These are the activations of a small network on made-up records, seen along a few directions, one row for each record.
After each row come some of the record's fields: Lifaz, Guzum, Bop, Duta, Tipe, Buret.
Other fields move the rows too, some of them a lot.
Strong random noise was added to every row along 13 fixed directions; ignore it. To show where, here is one row again and again, with new noise each time:
[-226   13    7   20  -91   60  182 -103 -220   61   56   56 -254  162
   65  -53 -218  191  150  211  246 -264 -310  -88   48   81  163 -197
   44  344   51  131  -77]
[  44  -59  460  271  323  101  -69  150   62  339 -500 -162  118   45
 -229  233 -152 -176  244  333  541  520  403 -135  -59   37 -139 -119
  159  -59  -70  353 -360]
[ 354  217  -92  143 -191  117   93  -72 -102   76 -324  -46  360  -38
  156 -352   46   50 -203  486  129  -53  -58   71 -142  360   45  -34
  104 -195  215  177    6]
[ 133 -129 -411  324 -354   66 -241   85  194  164 -291  114   26 -126
  109  -17 -167  160  387 -310 -122 -430 -260 -304  -13  247  425  197
  559 -239  205  -99 -219]
[-258 -165 -341 -185 -195 -101  163  122 -163  134  -40   57  -29  217
  366  325  208  334 -282   37  307  102   69   92   -8 -183 -157 -118
  -29 -512   -5  134  234]
[-140 -147  -42 -176  -55  -47  213  -81  179    9  156   74   90   51
   -1  238  119  -35 -116 -127  384 -124   78 -290  -42 -206  137 -250
  -14  186  -64 -184  -18]
[ -79 -176   17 -103  207   82   55  -99  126   87  167 -121 -372  -16
 -273  144   81   -8   68 -262   -8  -61  249 -230   24 -185  -24  -85
  293   45 -286 -245 -225]
[-369  207  -92  306   46   51  204  -67 -432   54 -117  -52  -92  338
   24 -303 -212  -99   18  469  305 -304 -561  122  159  100 -184   39
  150  435  -21  -70  -58]
[-473  -77 -125  -15 -141 -124  402  -30 -172  444  -56  389 -451   41
  213  -67 -436 -132  192  232  418  -31 -356  -85  -21 -249  238  -46
  -23  375   30  246 -152]
[-241 -216  179   90  -27 -191   38  -22  -30  172   28   92   87  149
  -61  250  -98   89  -63 -150  295  204  312 -141  124 -224  172 -223
  -93  122 -128 -107 -178]
[  58 -132  245   62  -10   57   85 -387 -463 -136  354 -387 -524  -97
  404 -280 -225  431  170  137 -476 -253  -83 -117  331 -396  430  -64
 -308  349  139  361  -76]
[-622 -238 -137 -291   17 -161  173 -333  121  238  476  454 -449  178
 -357    7 -253  138  113 -253  -76 -167 -147  -38 -124   47 -230   -5
   73  503 -336 -234 -207]
[  -9    8 -174 -276 -373 -147  -86  333  385 -360 -484  120  283 -164
 -263  -38  340  -93  100 -368 -239 -293   78  -85 -273  303  -14  240
   80 -175  244   28  287]
[-394  -24  -28 -256 -149 -226   79  140  300  100  -86  653  158   48
 -205   20  154  -49   46 -379  166   19   60  -27 -185   98  -53  331
 -200  293  -71 -458  -53]
[ 122   90  -48 -368  -15   63  291 -336   16  135  326  250 -249 -106
 -117 -374  147  154 -297   49 -180  -42  178   67 -188  126   -2  -18
  -54  121 -182 -269 -104]

[-173   96 -230 -272  -99   46  -34  118  266  -31 -154  380  -23   57
 -423  -70  122   17   81 -157  -74  -47  -52  199 -304  508 -337   86
  270 -154  -78 -195   70] : (Lifaz k1; Guzum p1; Bop m2; Duta g2; Tipe b2; Buret w2)
[ -10  -10  210  367  -11  -99 -303  191  -28  -13 -505  -94  353  114
 -329  -23  -27  -66   80 -111  -59  308  252  163   25  271  -49   66
  167 -184  -42  -50 -135] : (Lifaz k1; Guzum p2; Bop m2; Duta g1; Tipe b2; Buret w2)
[  77 -207   53  212  171 -188 -331 -288  183  -20  343 -124  703   55
  297  166  132  121 -291 -213 -206  319  295  -16  159 -352 -228  260
 -389 -137 -117 -278  -41] : (Lifaz k1; Guzum p1; Bop m2; Duta g1; Tipe b1; Buret w2)
[-208 -249 -297  275 -100  -50 -145  -30   97  138  -59  -35   99  226
 -168  281  -73   37   18 -212   -8 -199 -153  -66  -22  155 -194  -89
  457 -261 -133  -80  -55] : (Lifaz k2; Guzum p2; Bop m1; Duta g1; Tipe b2; Buret w1)
[  36  -30  286   81  101   10  111  119 -191  150  -93  -15 -227 -142
  186   65 -157  -75   88  100  141  241  201 -152  167 -515  342   -9
 -289  152   43  220 -145] : (Lifaz k1; Guzum p1; Bop m2; Duta g1; Tipe b1; Buret w1)
[ -16  -37 -176  254 -212  -94  -20  -79 -188  -27 -141    3  201  -55
  578 -216 -178   71  111  167 -211 -248 -482   25  121 -186  151  396
 -284  137  395  261  140] : (Lifaz k2; Guzum p1; Bop m1; Duta g1; Tipe b2; Buret w1)
[ -63 -144  -75   81  272  -59  -85 -434   65  175  296  -90  227   76
  -51  -69 -204   66  -33  177 -177   50  -36  -19    4  -19 -506  221
  -14  183 -141  -32 -187] : (Lifaz k1; Guzum p2; Bop m1; Duta g2; Tipe b2; Buret w1)
[ 168 -142 -474 -278   56   82  385 -156  412  456  113  303  -32 -318
  425   38  242 -402 -200  -25  282  119    3 -268 -311 -431   29  152
   78 -281 -106 -160  -52] : (Lifaz k1; Guzum p2; Bop m1; Duta g1; Tipe b1; Buret w2)
[ -63 -204  272   20  265  -16 -431 -211  224 -435  205 -392  149   84
 -211  165  -21  225  520 -170 -477 -201  -82 -169   29   66 -356  209
 -130  336   72  217  -15] : (Lifaz k1; Guzum p1; Bop m1; Duta g1; Tipe b2; Buret w2)
[  24  -15 -143  305  -46  -50   67  -79 -204  -26  -79 -352  176   -8
  207  -92 -150 -369 -238  268  -76 -123 -321   56  159 -193  -27 -188
  151 -131   79  223  156] : (Lifaz k2; Guzum p2; Bop m1; Duta g1; Tipe b2; Buret w1)
[ 147 -158  468 -105  418  279   33 -297  -12  111  314 -430 -108  131
 -109  363 -106  321   -8  491  347  255  326 -170  -66  -25 -220 -542
  -98   70 -142  586 -180] : (Lifaz k1; Guzum p1; Bop m2; Duta g1; Tipe b2; Buret w1)
[  61  -37   -7  410  195  156 -250 -528 -196 -181  494 -530  384  290
  138   -5 -179  239  -81  331 -128 -457 -424 -106  238  122 -229 -227
  105  274  -60   44  -23] : (Lifaz k1; Guzum p2; Bop m1; Duta g1; Tipe b2; Buret w1)
[-390 -104  428   65  187 -331 -217  -31  -59   45  136  204  162  294
 -167  321 -293   86  194  -56  240  435  157   46  167  -91 -160  -53
 -392  432 -106   33 -184] : (Lifaz k1; Guzum p1; Bop m1; Duta g1; Tipe b3; Buret w3)
[ 125  128  188 -224  123  392   57  257   78 -198 -109 -213 -159   35
  -39  369  113  156  337  255  554 -146 -123 -244 -129  337   64 -390
  114  -19  141  392  106] : (Lifaz k1; Guzum p2; Bop m1; Duta g2; Tipe b3; Buret w3)
[-165  -31 -350   30  270  163   -6   58 -303  161  203  -96 -751    1
  315   -8   -4    2  208 -190 -197  -43 -337   98  331 -402 -148  373
  236 -155 -222 -312 -109] : (Lifaz k1; Guzum p2; Bop m1; Duta g1; Tipe b3; Buret w3)
[-388 -157  164  -13   28 -296   68 -208  -12 -172  161 -184  -68   -4
 -593 -108 -406 -435 -148  -26 -402  -48  122   17   14 -104 -236 -318
    6  444 -221  274   56] : (Lifaz k2; Guzum p2; Bop m2; Duta g2; Tipe b1; Buret w1)
[-157   38   57  313 -148 -108  -47  244 -237  -82 -266 -147  383  224
  292  157 -160 -163  -77  247  413   83 -204   -1  211 -104  105 -203
 -132   51  224  218  101] : (Lifaz k2; Guzum p1; Bop m2; Duta g2; Tipe b3; Buret w3)
[-169 -258 -244   74 -212 -116 -211  142  175  144   88  243  115  169
 -205  542  -71  263  -46 -541  202  -86  107 -166   -8  205  194 -294
  333 -293 -156 -354 -109] : (Lifaz k2; Guzum p2; Bop m1; Duta g1; Tipe b2; Buret w1)
[-278 -199  126  -26  -35   33 -165  -54 -245  -55  293   52 -315  258
  308  195  -13  668  164 -226 -140   10  -56  101  207  -86   92  -13
 -283  -21  -38   64   45] : (Lifaz k1; Guzum p1; Bop m2; Duta g1; Tipe b1; Buret w2)
[-150 -136  333   58  124    0   -5  434  -76  -20 -305 -153  -63  133
   37  537   96  -44   14  -90  473  349  310  -57  137 -222  162 -339
  -46 -294  -37  217  102] : (Lifaz k2; Guzum p1; Bop m1; Duta g1; Tipe b2; Buret w2)
[ -91  125 -187 -388  167  194  221  166  -80   82  522  192 -491  121
  128  392  264   89 -272 -259  494 -107  -44 -157   97 -193  119 -274
  111  -48 -304 -616   25] : (Lifaz k2; Guzum p2; Bop m1; Duta g2; Tipe b3; Buret w3)
[-172  -64  -24   23 -136 -236 -136   28 -217  181  132  108 -247   19
   80   86 -443  161   24  -42 -221  249   39  142  187  -99  180 -174
  -64  -99  -39  275  -62] : (Lifaz k1; Guzum p1; Bop m2; Duta g1; Tipe b3; Buret w3)
[ -27  131 -130   11  -20  166  -29  -67 -208  -53  233   14  129  246
  198   44  183  352 -311  107   77 -227 -234  101   36  236 -101 -122
  -36  -66  -51 -242  114] : (Lifaz k2; Guzum p2; Bop m2; Duta g1; Tipe b2; Buret w1)
[  92 -139   53 -313 -192 -214   14  211  456  -65 -257  152  103 -395
  -65  101  -11 -501   92 -319 -107  226  288 -150 -235 -161  222    5
 -106 -106  195  306  104] : (Lifaz k2; Guzum p1; Bop m1; Duta g2; Tipe b3; Buret w3)
[-431  -91  -45  -28 -126  -71 -232  431  -12 -146 -403  198 -300  -15
  -47   51   49  -87  386 -360 -321    0 -208  193  -61   34 -131  390
   28 -159   73  164  232] : (Lifaz k2; Guzum p2; Bop m2; Duta g1; Tipe b3; Buret w3)
[ 198  -60  252 -484   48   93  214 -174  119  109  423  268 -488 -246
  -65   97  158  279 -124 -310 -111  196  451 -139  -62 -139  326 -266
 -256   51 -201  -95 -114] : (Lifaz k1; Guzum p2; Bop m2; Duta g1; Tipe b1; Buret w1)
[ -45  -68  177    8   69   -4   61   65 -173 -175 -109 -400 -127  114
 -147  117  -74  -34  -14  164  -14   -1  126  -11  141 -134  -58 -264
   25  -12  -34  407  112] : (Lifaz k1; Guzum p1; Bop m1; Duta g1; Tipe b1; Buret w1)
[ 128  352   50 -224   14  317 -108  -35  -83 -302  274  169  -94   56
  -46 -325  219  483  124   30 -266 -562 -362   69  -18  553   29  263
 -197  394  112 -306   77] : (Lifaz k1; Guzum p1; Bop m1; Duta g1; Tipe b2; Buret w1)
[-232 -317  131  299  208   76 -400 -291  367  158  261   17   51  147
 -274  407 -570  146  674 -101  138 -165 -332 -315  -83  302 -179  -72
  360  438  -59  157 -442] : (Lifaz k2; Guzum p1; Bop m2; Duta g2; Tipe b2; Buret w1)
[ 317  -58   19   69 -193   52  -23  199  -13 -171  -10 -374   79 -113
   29  295   52   10 -223 -217  122 -182  239 -331  206 -197  571 -564
  193 -235    0   24  142] : (Lifaz k1; Guzum p2; Bop m2; Duta g1; Tipe b1; Buret w1)
[ 103  185  -73  384  -16  -17 -137 -165  -88  127  -25  277  644  255
   13 -215  123  115 -263   32  127  136  -64  269   39  374 -146  225
   31  -40 -135 -655 -140] : (Lifaz k1; Guzum p2; Bop m1; Duta g1; Tipe b1; Buret w2)
[  95 -201 -174 -189  -92  -70  132 -363  285  -22  166  -22  166 -224
  260 -184   93 -133  -74  -19 -238    2  -14 -102 -182 -293  -68  193
 -141    2  101  119   84] : (Lifaz k1; Guzum p2; Bop m2; Duta g2; Tipe b1; Buret w2)
[-138  -31 -581   54   27  -67   80  -94  111   96  220   45  156   79
  -78  -58   53 -304 -355 -100  -27 -254 -284   26  -41  -43 -285   43
  365 -142 -208 -412   63] : (Lifaz k1; Guzum p1; Bop m1; Duta g1; Tipe b2; Buret w2)
[-103 -217  -87   39  228 -345   58 -216 -109  452  249    5 -328  -79
 -235 -132 -219 -294 -327 -138 -506  600  605  253  141 -477 -233  105
  144 -218 -474 -183 -274] : (Lifaz k2; Guzum p1; Bop m1; Duta g2; Tipe b3; Buret w3)

Which values does each new row have?
[  75   26   90  223  -89 -160 -134   71   52  135  -54  300  223  102
 -537  -28  -77  -51 -230 -384   37  184  450   22   22  252  249 -232
  294  -74 -272 -721 -271] : (Lifaz k2; Guzum p1; Bop m1; Duta g2; Tipe b2; Buret w2)
[  60  248  183   52   81   94 -113  356 -186 -257  -85  -60  -39  119
  -63   31  293  238  142 -192   47 -160   75   33  243   49  164  169
  -70  146  -11 -481  -27] : (Lifaz k1; Guzum p1; Bop m2; Duta g2; Tipe b2; Buret w1)
[  62  181 -127 -181 -232   18  250   -1   31  120  -37  218 -210 -112
 -189 -241  -62 -166 -191   87  -18 -191  -42  -10 -155  267  248 -248
  194   -2    8  -13   54] : (Lifaz k2; Guzum p2; Bop m1; Duta g2; Tipe b2; Buret w1)
[ 145  -88 -111 -149  -12   31  148 -221   21 -133  416  -49   62   80
  166  142  241  295 -146 -111  146 -112  102 -109   80 -144  161 -238
  -83   17  -25 -329   11] : (Lifaz k1; Guzum p1; Bop m1; Duta g2; Tipe b2; Buret w2)
[-139  -49 -223   64 -316 -209  273  245  172  -52 -400    5  210   -5
  -64  201 -119 -491    2  -29  599 -158  -57 -261  -57 -203  319 -352
  230   90  173  146   87] : (Lifaz k1; Guzum p1; Bop m2; Duta g2; Tipe b1; Buret w1)
[ -85 -130 -134 -310  -16 -114  228 -183   89  224  348  221 -379 -278
  350  -23  -47  -33  -25  -95 -222  117   17  -57  -52 -517   80  270
 -341   37  -98  126    7] : (Lifaz k1; Guzum p2; Bop m2; Duta g1; Tipe b1; Buret w1)
[-124 -151  -20 -110  -27   80  115  159  -17  163 -156  -16 -579  -42
  -84  224  -49  123  268 -149   90  105  143  -71   -9 -107  187 -165
  308 -267  -63  222  -57] : (Lifaz k1; Guzum p2; Bop m2; Duta g2; Tipe b2; Buret w2)
[ 197  -59  187   15  -37   92   44 -132   35  250   -3  276  -20 -336
  461 -180  -83   44  236  117  -73   89    4 -147  -83 -254  392  373
 -441  199  280  186 -159] : (Lifaz k2; Guzum p2; Bop m1; Duta g2; Tipe b2; Buret w1)
[ 175  185  -14  112   -7  151  210  -85   17  243 -109  293  223   29
  215 -123   51 -117  -21  270  644   29 -192  -50  -56  112  232  -30
  -17  211   40 -349 -198] : (Lifaz k1; Guzum p2; Bop m1; Duta g1; Tipe b2; Buret w1)
[-179   13  -56  -91 -255 -168   55  368 -168 -294 -225 -180 -176   12
 -183  120  -39 -105 -124  -97  -72 -196   83   25   76 -109  175 -296
  113 -152   40  180  327] : (Lifaz k2; Guzum p1; Bop m2; Duta g2; Tipe b2; Buret w1)
[-153 -113 -627  175 -223  -29  -75 -106 -108  108  137  -46  121   58
  610  -73  -93  183  -53  135 -151 -392 -567    8  102 -139 -149  309
   79 -222  155   94  190] : (Lifaz k1; Guzum p2; Bop m2; Duta g2; Tipe b2; Buret w1)
[-233   75   -9   56  171   48  160   73  -62  206  -12  103  165  245
  129  125  113 -223 -293  257  517  159 -110  104   56 -135 -255   -1
 -147   45 -133 -220   40] : (Lifaz k2; Guzum p1; Bop m1; Duta g1; Tipe b2; Buret w1)
[ 197  292  219 -221  -42  102  418  -28 -170   78   25  177 -370 -246
  181 -399  -31 -148 -131  317   37   53   31   68  -52 -109  357  -53
 -326  300  119  194   18] : (Lifaz k2; Guzum p1; Bop m2; Duta g2; Tipe b1; Buret w1)
[-108  173  201 -196   10   29   28   69 -183 -192  -33  -13 -348   31
 -366 -174   52  186  109   19 -197 -148   54  104  -21  240  -39  -13
  -59  254   11   77   39] : (Lifaz k1; Guzum p2; Bop m2; Duta g2; Tipe b2; Buret w1)
[-135  147   44  -44  -81 -135  198  232 -350  124  -11  106 -100  142
   45  -17    0   46 -398  211  199  127  164  185   95  -97  139 -140
 -273  -36  -97  -40  122] : (Lifaz k2; Guzum p1; Bop m1; Duta g1; Tipe b2; Buret w1)
[ -81 -126  171   13  221  -79 -185  141  180 -245 -148 -374  243   41
 -121  311  130 -306   87  -79   13  115  111  -61   24 -264 -385  109
  -44  -90  -15  252  138] : (Lifaz k1; Guzum p1; Bop m1; Duta g1; Tipe b1; Buret w1)
[ -89   -1  262 -419   38  -90  282  -82  162  216 -104  348 -316 -254
 -211 -246 -173 -184  170  311  -61  254  158   83 -377   49  -73  100
 -376  317   72  607  -42] : (Lifaz k1; Guzum p1; Bop m1; Duta g1; Tipe b2; Buret w1)
